These are the activations of a small neural network, seen along a few directions. Each row is one input.
In each table, some parts of the input vary, and every possible input appears once, in random order.
Descriptions start from the smaller parts, as in this example, which fits no table here: one of 4 places along a line, together with either a single point or one of 9 places along a line or (one of 2 separate values, together with one of 8 places around a ring).
Shared parts are said once, and a part with two or three values counts as separate values.
(in the rows, 128 means zero)

Rows:
R1: [121  96 150 118 160 139 106  95 144  81 147 149  88 117]
R2: [111 101 177 118 139 131 115  88 138  98 128 161 100 129]
R3: [152  91 144  99 170 147  98 110 140 101 157 144  79 136]
R4: [159 183  83  88  85  97 192 128 234 141 147 191 195 156]
R5: [105 125 129 150 124 104 137 129  81 123 118 128 154 144]
R6: [153 186  66 134  82  79 222 169 178 148 130 146 216 154]
R7: [147  97 119 144 171 129 123 148  86 108 126  99 105 136]
R8: [118  85 107 138 113 178 119 107 109 108 127  92  86 115]
R9: [108 152 188 144 158 114  89 138 107 145 105 118 117 102]
R10: [111 117 152 107 123 122 109  92 137 117 144 177 130 141]
R11: [116 103 125 162 161 121 132 132  90  88 118 101 114 119]
R12: [105 109 153 162 141 113 143 125  83 105  99 111 126 132]
R13: [150  80 101 120 122 187 110 123 104 128 136  91  77 132]
R14: [118 145 159 144 178 120  80 144 113 129 124 107 103  91]
R15: [149 139 153 125 188 126  72 160 109 150 133 103  93 108]
R16: [107  90 134 137  91 170 129 102 104 125 108 102  98 128]
R17: [109 167 164 132 141 104  82 141 105 163 123 134 147 113]
R18: [106 105 109 123  76 163 124 108 101 144 124 120 127 139]
R19: [162 228 100 108  97  74 166 179 199 185 130 148 212 119]
R20: [152 164  46 106  41 139 211 142 196 173 134 137 194 148]
Q: What do these inputs look like to the network?
A: one of 4 separate values, together with either a single point or one of 4 places along a line
Q: The inputs of R11 and R8 match in every part but the choice among 4 separate values. If R5 is changed in the same way as R11 into R8, which row does it become?
A: R18
Q: List by row number the other rows that have the choice among 4 separate values in common with R1.
A: R2, R3, R4, R10
Q: Change only the place on the line of 4 in R14. List by row number the other rows that result.
A: R9, R15, R17
Q: Change only the choice among 4 separate values in R6. List by row number the other rows that result.
A: R4, R19, R20
